These are the activations of a small neural network, seen along a few directions. Each row is one input.
Each table varies a few parts of the input and shows all the possible inputs, shuffled.
Descriptions start from the smaller parts, as in this example, which fits no table here: one of 6 places along a line, together with either a single point or (one of 2 separate values, together with one of 5 places around a ring) or one of 11 places around a ring.
Shared parts are said once, and a part with two or three values counts as separate values.
(in the rows, 128 means zero)

Other details of the inputs shift rows strongly along two fixed directions, in all tables alike. That doesn't count.

Table:
row 1: 127, 165, 161, 117, 103, 140, 128, 154, 65, 132, 134
row 2: 128, 171, 182, 133, 99, 171, 153, 169, 88, 125, 152
row 3: 114, 94, 138, 108, 124, 103, 118, 136, 115, 161, 105
row 4: 159, 169, 136, 150, 150, 169, 172, 111, 152, 91, 146
row 5: 119, 113, 80, 119, 134, 65, 109, 90, 173, 124, 83
row 6: 116, 105, 144, 116, 123, 98, 106, 118, 86, 147, 114
row 7: 127, 119, 113, 121, 145, 114, 129, 110, 169, 154, 115
row 8: 170, 175, 159, 171, 152, 220, 164, 103, 175, 95, 168
row 9: 161, 88, 85, 159, 145, 128, 131, 119, 169, 133, 135
row 10: 151, 106, 116, 132, 165, 127, 143, 90, 160, 117, 115
row 11: 118, 132, 114, 105, 114, 102, 111, 125, 121, 129, 102
row 12: 118, 111, 79, 114, 136, 83, 126, 109, 198, 131, 81
row 13: 131, 102, 94, 154, 119, 137, 128, 137, 136, 119, 147
row 14: 160, 128, 109, 163, 134, 159, 142, 132, 154, 130, 177
row 15: 135, 178, 183, 142, 102, 165, 144, 149, 74, 111, 157
row 16: 150, 158, 145, 149, 162, 190, 146, 130, 180, 118, 154
row 17: 96, 123, 149, 102, 99, 126, 107, 146, 56, 135, 125
row 18: 164, 124, 125, 140, 158, 167, 137, 104, 168, 121, 108
row 19: 87, 122, 158, 111, 110, 130, 108, 167, 76, 133, 135
row 20: 126, 132, 136, 104, 126, 117, 109, 122, 102, 156, 125
row 21: 113, 147, 143, 120, 127, 111, 121, 157, 110, 141, 123
row 22: 117, 113, 109, 129, 83, 94, 108, 160, 92, 133, 150
row 23: 129, 144, 169, 112, 122, 138, 135, 128, 81, 131, 165
row 24: 132, 102, 120, 125, 164, 120, 119, 126, 164, 143, 103
row 25: 142, 135, 123, 149, 153, 179, 160, 96, 172, 78, 137
row 26: 127, 111, 73, 112, 148, 72, 128, 85, 185, 111, 93
row 27: 114, 115, 113, 133, 136, 146, 139, 119, 166, 120, 111
row 28: 137, 151, 150, 151, 86, 144, 137, 180, 60, 129, 184
row 29: 86, 110, 110, 88, 114, 49, 86, 148, 111, 151, 94
row 30: 87, 98, 123, 108, 110, 74, 99, 119, 84, 140, 103
Each input here is: one of 5 places around a ring, together with either a single point or one of 5 places along a line.
A walk changes only the place on the ring of 5. It starts at row 3 and steps to row 27. List the rest of the walk in order. -> row 12, row 2, row 7
Which other rows agree with row 4 in the place on the ring of 5? List them by row number. -> row 1, row 2, row 15, row 21, row 28

Table:
row 31: 111, 148, 166, 157, 86, 209, 137, 207, 83, 82, 152
row 32: 92, 134, 144, 80, 46, 69, 105, 146, 57, 117, 94
row 33: 113, 82, 113, 125, 88, 58, 99, 147, 37, 152, 201
row 34: 62, 101, 88, 118, 126, 65, 102, 162, 138, 134, 121
row 35: 169, 53, 16, 175, 143, 78, 129, 72, 184, 125, 114
row 36: 175, 90, 40, 162, 143, 63, 130, 113, 151, 162, 140
row 37: 137, 136, 163, 143, 136, 226, 132, 134, 170, 134, 182
row 38: 123, 75, 145, 107, 156, 104, 129, 97, 124, 137, 69
row 39: 72, 149, 161, 73, 125, 78, 92, 106, 37, 140, 134
row 40: 132, 105, 118, 106, 133, 108, 90, 145, 133, 201, 113
row 41: 70, 147, 148, 73, 61, 56, 113, 144, 72, 130, 134
row 42: 141, 144, 217, 129, 164, 221, 181, 128, 129, 98, 176
row 43: 126, 115, 36, 146, 172, 73, 123, 144, 226, 137, 73
row 44: 149, 157, 237, 135, 136, 194, 167, 161, 75, 138, 153
row 45: 137, 155, 79, 108, 118, 53, 135, 110, 188, 133, 74
row 46: 172, 180, 127, 161, 180, 225, 161, 59, 191, 57, 107
row 47: 136, 129, 194, 138, 87, 233, 116, 165, 85, 133, 161
row 48: 186, 203, 113, 166, 205, 190, 164, 62, 223, 94, 106
Changing only one part turns row 43 into row 31. The same change can be made to row 36. Which row results? -> row 35
Describe the family of inputs behind these rows. -> one of 3 separate values, together with either a single point or one of 5 places around a ring
Which other rows agree with row 34 in the choice among 3 separate values? List them by row number. -> row 33, row 37, row 39, row 41, row 42
Change only the place on the ring of 5 in row 38. List by row number the other rows that result. -> row 31, row 32, row 46, row 47

Table:
row 49: 134, 172, 211, 129, 113, 212, 140, 167, 86, 130, 158
row 50: 136, 155, 209, 132, 109, 208, 148, 173, 85, 116, 156
row 51: 117, 116, 69, 127, 147, 78, 126, 120, 183, 131, 102
row 52: 127, 135, 136, 135, 106, 130, 134, 126, 92, 117, 136
row 53: 112, 127, 146, 118, 126, 143, 122, 139, 104, 122, 134
row 54: 152, 145, 148, 154, 167, 197, 165, 116, 183, 92, 136
row 55: 122, 110, 91, 126, 127, 94, 108, 134, 161, 139, 96
row 56: 122, 133, 102, 119, 109, 73, 123, 132, 104, 135, 122
row 57: 158, 129, 176, 163, 109, 211, 145, 169, 68, 134, 210
row 58: 180, 150, 105, 165, 169, 194, 166, 82, 207, 80, 128
row 59: 128, 121, 99, 111, 165, 90, 119, 78, 177, 147, 95
row 60: 154, 157, 125, 170, 146, 196, 155, 132, 191, 82, 148
row 61: 134, 120, 84, 132, 129, 79, 117, 108, 141, 124, 107
row 62: 124, 113, 130, 109, 132, 84, 122, 110, 96, 138, 106
row 63: 137, 163, 210, 130, 108, 199, 153, 150, 77, 103, 175
row 64: 148, 137, 110, 130, 166, 116, 135, 80, 164, 133, 102
row 65: 172, 142, 95, 159, 176, 191, 163, 75, 241, 82, 126
row 66: 112, 121, 112, 115, 107, 82, 106, 130, 112, 132, 126
row 67: 117, 108, 91, 124, 129, 92, 123, 98, 157, 129, 109
row 68: 99, 109, 143, 95, 103, 106, 98, 154, 77, 154, 111
row 69: 92, 126, 159, 93, 127, 95, 103, 138, 73, 162, 119
row 70: 116, 102, 93, 127, 131, 104, 119, 121, 165, 141, 91
row 71: 86, 111, 138, 111, 101, 96, 108, 149, 75, 142, 126
row 72: 149, 67, 87, 146, 148, 92, 111, 120, 145, 166, 143
row 73: 99, 126, 131, 104, 90, 88, 108, 176, 85, 155, 123
row 74: 101, 133, 128, 102, 88, 78, 113, 153, 78, 142, 141
Describe the family of inputs behind these rows. -> either one of 2 separate values or (one of 4 places along a line, together with one of 6 places along a line)
Change only the place on the line of 6 in row 73. List by row number the other rows that result. -> row 49, row 50, row 55, row 68, row 70
Which other rows belong to the same alternative as row 72? List them by row number. -> row 57
Change only the place on the line of 4 in row 74. List by row number the other rows that result. -> row 51, row 56, row 73
